These are the activations of a small neural network, seen along a few directions. Each row is one input.
In each table, some parts of the input vary, and every possible input appears once, in random order.
A made-up example of a description, with smaller parts first: one of 3 separate values, together with either a single point or one of 9 places around a ring or (one of 4 places along a line, together with one of 8 places around a ring).
Shared parts are said once, and a part with two or three values counts as separate values.
In the rows, zero is written as 128.

Other details of the inputs shift rows strongly along two fixed directions, in all tables alike. That doesn't count.

Rows:
x1: [130 121 116 136 137 137 125 148 106 152 105 122]
x2: [131 126 135 125 130 130 125 128 143 124 147 129]
x3: [128 132 136 124 129 127 125 126 144 110 149 127]
x4: [131 118 115 117 117 125 129 151 123 168  79 149]
x5: [130 122 129 116 110 124 130 127 142 143 115 149]
x6: [132 126 140 111 105 120 130 108 165 121 143 149]
x7: [130 131 128 133 131 128 125 124 115 119 141 113]
x8: [119 145 139 148 138 124 125  88 103  92 170  96]
x9: [134 134 145 101 107 129 132 113 218  92 187 150]
x10: [125 130 125 127 126 137 131 121 145 120 144 130]
x11: [117 141 145 141 140 125 124  93 122  94 174 112]
x12: [126 122 120 126 126 123 130 138 107 160  84 143]
x13: [133 122 121 122 126 136 127 143 137 132 124 131]
x14: [140 118 112 113 117 137 132 159 161 157 113 146]
x15: [126 132 142 130 123 111 126  98 120 118 132 125]
x16: [139 117 124 105 114 139 131 149 185 133 136 152]
x17: [121 140 148 146 140 125 120  92 108  82 171  97]
x18: [122 133 125 136 143 129 125 137 107 129 120 120]
x19: [126 127 126 143 141 133 122 128  93 132 124 110]
x20: [119 127 115 140 146 138 128 141  99 144 105 124]
x21: [133 127 142 115 104 114 132 112 162 119 140 148]
x22: [132 121 129 117 107 120 131 135 143 143 111 150]
x23: [131 136 147 132 123 124 123  91 141  87 188 108]
x24: [121 137 150 144 128 106 126  87  98 104 145 116]
x25: [126 132 145 127 119 117 142 100 151  98 163 115]
x26: [132 128 119 126 128 131 128 141 125 132 124 123]
x27: [133 127 109 119 124 135 133 157 140 146 107 137]
x28: [133 121 118 126 130 137 127 147 127 141 117 129]
x29: [127 127 121 137 138 133 125 138 102 130 117 115]
x30: [137 132 156 105  97 115 143  86 205  75 199 128]
x31: [128 128 122 127 132 136 128 141 133 129 120 129]
x32: [137 119 109 120 125 137 130 161 134 160 104 138]
x33: [128 122 105 133 140 138 128 166  98 157  80 126]
x34: [125 129 136 144 141 131 121 117 103 121 140 108]
x35: [120 134 141 141 134 114 125  96  90 120 126 119]
x36: [121 133 138 142 132 113 122 102  84 127 119 114]
x37: [124 126 107 133 138 140 131 153 110 152  95 129]
x38: [134 121 128 120 124 136 127 138 153 131 136 136]
x39: [117 135 134 153 157 124 119 122  64 119 126  97]
x40: [129 124 125 127 122 116 133 138 117 151  91 146]
x41: [130 124 125 122 133 131 126 146 136 134 125 134]
x42: [135 120 115 102 113 143 137 155 195 141 123 162]
x43: [135 120 124 103 107 125 137 139 173 151 105 168]
x44: [115 143 133 155 145 126 125  92  82 103 157  94]
x45: [129 122 120 122 122 120 129 138 117 158  85 143]
x46: [123 125 123 145 150 133 122 139  77 136 108 109]
x47: [120 137 116 150 148 130 126 131  71 135 109 103]
x48: [125 122 105 128 140 141 131 167 113 160  80 136]
x49: [130 129 144 123 109 113 129 107 144 117 141 140]
x50: [129 126 128 123 122 117 130 125 125 144 101 141]
x51: [119 141 144 137 138 125 124  98 128  95 171 113]
x52: [132 124 127 120 126 135 127 141 149 125 131 134]
x53: [129 131 143 128 130 127 123 113 141 104 166 121]
x54: [123 128 129 145 149 129 121 133  88 139 120 112]
x55: [131 119  96 118 130 144 135 180 131 171  71 147]
x56: [129 131 126 126 126 133 128 127 142 115 140 125]
x57: [134 133 131 119 116 129 129 122 160 108 156 127]
Description of these inputs: either one of 2 separate values or (one of 3 separate values, together with one of 5 places along a line) or (one of 4 places along a line, together with one of 10 places along a line).
Which other rows does x43 become when the choice among 3 separate values takes its other values? List them by row number. -> x40, x50
Which other rows does x28 become when the place on the line of 4 takes its other values? List them by row number. -> x16, x23, x53

Rows:
x58: [135 118 111 111 125 132 130 176 148 164  87 157]
x59: [120 151 179 142 100  90 128  30 125  51 210 110]
x60: [137 122 135 107 110 132 125 131 177 119 140 149]
x61: [120 135 127 143 147 132 124 123 104 125 140 114]
x62: [127 138 132 119 122 131 133 117 171 103 166 134]
x63: [131 134 131 122 118 132 126 108 158 105 162 128]
x64: [131 124 127 137 133 130 124 124 104 132 128 111]
x65: [121 130 126 141 140 139 120 120 106 122 135 116]
x66: [133 129 115 103 112 137 141 152 195 130 132 156]
x67: [134 118 113 127 128 134 130 151 115 154  99 125]
x68: [140 114 126  97 111 139 127 162 200 145 125 170]
x69: [142 124 121  93 103 139 134 144 220 133 151 165]
x70: [131 119 114 120 126 133 127 162 123 153  85 143]
x71: [120 133 115 133 138 137 132 143 121 129 115 129]
x72: [136 119 121 120 124 131 118 148 128 153 104 139]
x73: [122 136 111 134 138 130 133 140 105 138 108 120]
x74: [125 135 129 138 139 117 124 127  87 129 116 112]
x75: [122 131 114 131 131 138 131 138 119 129 113 126]
x76: [120 132 123 139 144 139 126 133 112 127 128 122]
x77: [134 121 116 124 129 131 134 150 127 151 111 128]
x78: [126 132 126 137 134 123 134 125 104 125 127 107]
x79: [131 137 127 116 110 131 131 112 167 103 157 131]
x80: [133 123  94 116 123 143 132 172 138 169  78 148]
x81: [117 134 140 132 127 107 135  91 105 127 105 130]
x82: [120 131 132 143 144 126 122 132  88 123 115 116]
x83: [126 134 132 121 123 137 131 121 170 104 161 137]
x84: [122 127 124 141 141 131 133 138  99 129 116 113]
x85: [135 134 143 120 113 119 123 105 150  98 157 124]
x86: [123 130 134 142 148 121 119 130  87 131 122 115]
x87: [128 123 118 133 132 133 133 142 108 136 106 118]
x88: [123 125 128 144 146 133 129 133  96 130 123 111]
x89: [129 122 105 119 126 145 132 158 143 149  98 145]
x90: [125 126 146 140 117 109 122  97  99 137 129 136]
x91: [125 129 132 143 143 125 130 123 103 123 139 107]
x92: [140 118 130 100 112 131 128 152 193 140 135 162]
x93: [127 121 128 138 136 136 124 128 107 130 127 114]
x94: [142 116 136  94  79 114 135 123 205 140 135 182]
x95: [142 127 136 103  97 127 136 114 203 101 171 138]
x96: [118 154 182 127 103  93 134  21 163  42 213 114]
x97: [134 111 102 114 127 144 139 185 145 172  77 152]
x98: [121 141 124 142 141 128 128 117 101 120 134 109]
x99: [126 131 131 140 143 120 119 127  86 133 120 113]
x100: [109 142 161 154 141 100 125  55  67  99 141  99]
x101: [125 128 113 127 138 137 131 151 128 145 113 134]
x102: [129 131 131 137 132 122 118 119  97 124 121 115]
x103: [129 129 131 140 137 123 115 121  86 130 117 112]
x104: [139 116 108 116 118 135 135 159 141 157  95 139]
x105: [126 114 121 115 123 120 134 141 128 179  65 161]
x106: [133 113 111 123 129 141 132 162 127 158  94 136]
x107: [127 129 134 119 124 140 128 122 174 111 164 140]
x108: [128 124 124 135 132 134 130 131 113 128 123 116]
x109: [135 125 146 118 117 129 118 113 163 108 162 136]
x110: [128 120 122 129 139 134 122 157 113 150  98 138]
x111: [124 133 131 137 140 119 124 130 100 123 122 118]
x112: [140 116 132 100 108 139 135 141 213 124 156 158]
x113: [129 131 133 120 118 139 128 114 165 106 161 133]
x114: [121 130 136 144 146 126 120 127  91 122 122 117]
x115: [126 134 135 140 139 118 121 118  94 121 129 111]
x116: [124 129 122 138 140 126 136 138 102 132 117 112]
x117: [128 124 132 135 136 130 117 129 103 128 119 122]
x118: [142 123 138 101 104 129 134 119 206 112 177 143]
x119: [117 142 156 157 124  97 123  64  67  99 149 108]
x120: [121 137 124 140 142 130 126 121 101 125 133 111]
x121: [126 126 131 140 142 129 129 129 106 130 135 111]
x122: [126 131 125 141 140 125 131 127  93 132 122 106]
x123: [125 133 122 138 135 134 120 121 108 129 131 115]
x124: [127 129 134 139 143 122 117 125  88 135 122 114]
x125: [128 125 121 131 136 129 135 145 121 139 117 123]
What do these inputs look like to the network? -> one of 4 places along a line, together with either one of 2 separate values or (one of 3 separate values, together with one of 5 places around a ring)
Changing only the place on the line of 4 turns x94 into x90. The same change can be made to x88. Which row results? -> x112
Changing only the place on the line of 4 turns x98 into x69. The same change can be made to x104. Which row results? -> x64
Which other rows does x77 become when the place on the line of 4 takes its other values? List them by row number. -> x78, x118, x122
Which other rows does x81 become when the choice among 2 separate values takes its other values? List them by row number. -> x119
Which other rows does x121 become when the choice among 3 separate values takes its other values? List them by row number. -> x61, x92
Which other rows does x125 become when the choice among 3 separate values takes its other values? List them by row number. -> x58, x62

Rows:
x126: [123 122 102 130 131 134 131 165  93 190  56 151]
x127: [129 138 133 142 146 129 117 120 110 111 154 106]
x128: [141 126 132 110  94 124 133  99 188 117 161 145]
x129: [137 113  93 123 129 139 138 197 112 180  69 141]
x130: [122 129 122 152 148 130 111 141  66 139 109 108]
x131: [131 128 142 121 130 134 124 120 168 113 168 125]
x132: [141 129 134 111 106 131 125 129 183 104 169 140]
x133: [131 118 119 111 122 148 137 149 172 129 126 142]
x134: [123 136 134 149 157 129 111 119  87 120 143 102]
x135: [126 126 139 102 107 121 133 116 188 123 147 169]
x136: [134 125 146 137 123 110 125 117  91 132 109 116]
x137: [130 125 147 136 126 107 124 112  93 126 114 118]
x138: [119 162 141 124 114 112 140  65 151  58 193  94]
x139: [129 112 101 130 138 143 126 188 102 185  64 136]
x140: [122 136 131 140 140 135 129 115 105  98 149 102]
x141: [126 114 106 142 144 138 131 169  78 166  81 118]
x142: [114 138 157 166 153 100 115  80  30 105 129  83]
x143: [115 131 137 143 145 110 121 112  77 130 110 124]
x144: [124 146 135 114 105 123 155  99 219  80 174 150]
x145: [134 116 111  88 100 136 140 169 196 175  89 194]
x146: [122 137 141 163 139 113 123  65  50 104 149  77]
x147: [132 131 130 128 136 128 132 126 138 112 162 115]
x148: [115 132 145 149 146 107 120  98  63 121 117 108]
x149: [130 131 132 118 125 141 118 128 166 111 149 138]
x150: [134 130 139 109  93 125 133 102 194 114 165 152]
x151: [123 128 135 130 134 141 123 119 140 110 147 120]
x152: [134 109  99 119 142 145 139 189 132 184  78 141]
x153: [142 117 101  96 114 151 131 178 190 150 100 167]
What do these inputs look like to the network? -> either one of 2 separate values or one of 11 places along a line or (one of 3 separate values, together with one of 5 places around a ring)
Which other rows does x152 become when the choice among 3 separate values takes its other values? List them by row number. -> x133, x141
Start at x146 and move only the place on the line of 11, one step at a time. The first step leads to x128. Which rows follow, in order? -> x150, x126, x145, x135, x143, x148, x142, x137, x136

Rows:
x154: [133 123  98 109 131 145 132 183 148 146  95 145]
x155: [134 140 150 119 124 132 119  99 188  76 213 115]
x156: [126 146 164 114 103 120 120  59 200  63 221 138]
x157: [110 138 152 152 145 113 123  83  66 108 140 103]
x158: [135 131 173 112  99 102 132  69 195  68 203 135]
x159: [132 132 149 110 112 120 124 112 186 110 160 160]
x160: [139 112 143  96 102 120 132 134 204 131 133 173]
x161: [141 116  90  93  94 129 148 182 175 190  56 177]
x162: [117 140 135 169 167 132 112 115  52 112 143  71]
x163: [126 121 124 114 117 129 133 132 145 150 105 152]
x164: [112 143 144 150 146 119 116  97  77 114 136 115]
x165: [123 141 159 155 150 129 115  80 104  72 200  70]
x166: [115 134 139 161 159 114 111 115  49 130 107 111]
x167: [134 124 116 117 142 142 129 159 143 142 122 123]
x168: [122 128 120 156 153 141 122 141  63 122 110  90]
x169: [118 148 144 150 129 103 130  80  77 102 144  98]
x170: [123 120  93 149 154 152 130 183  84 174  80 121]
x171: [132 124 107 111 128 148 137 157 175 135 142 145]
x172: [113 135 116 156 152 129 114 122  53 147  86 115]
x173: [133 127 140 107  95 121 138  94 194 106 157 146]
x174: [126 133 112 134 120 119 133 120 100 144  93 123]
x175: [121 138 133 156 146 137 117 118  84  95 148  89]
x176: [134 105  94  96 110 142 137 182 170 194  51 182]
x177: [117 139 126 157 155 138 124 118  86 109 158  95]
x178: [134 130 126 119 111 110 138 130 135 138 109 142]
x179: [121 116 100 129 137 125 140 176  73 196  30 143]
x180: [113 133 141 160 150 106 129 103  39 127 104  97]
x181: [137 130 135 105 112 140 132 124 198  85 179 132]
x182: [127 131 112 136 142 143 123 157 104 128 113 118]
x183: [156 101 108 108 111 140 123 165 138 189  76 162]
x184: [125 128 132 121 114 119 137 110 136 128 124 133]
x185: [152 107 141  89  76 119 119 136 201 139 157 162]
x186: [126 138 136 133 148 129 121 116 125 101 169 101]
x187: [132 116  95 116 136 151 143 182 151 162 104 142]
x188: [116 127 142 144 143 116 125 112  77 132 112 120]
x189: [130 120 116 133 134 149 136 148 141 135 136 123]
x190: [147 120 130  97  90 111 141 140 201 136 122 168]
What do these inputs look like to the network? -> either one of 2 separate values or (one of 3 separate values, together with one of 5 places around a ring) or (one of 4 places along a line, together with one of 5 places along a line)
Which other rows does x175 become when the choice among 3 separate values takes its other values? List them by row number. -> x162, x170
Which other rows does x167 become when the choice among 3 separate values takes its other values? List them by row number. -> x181, x187
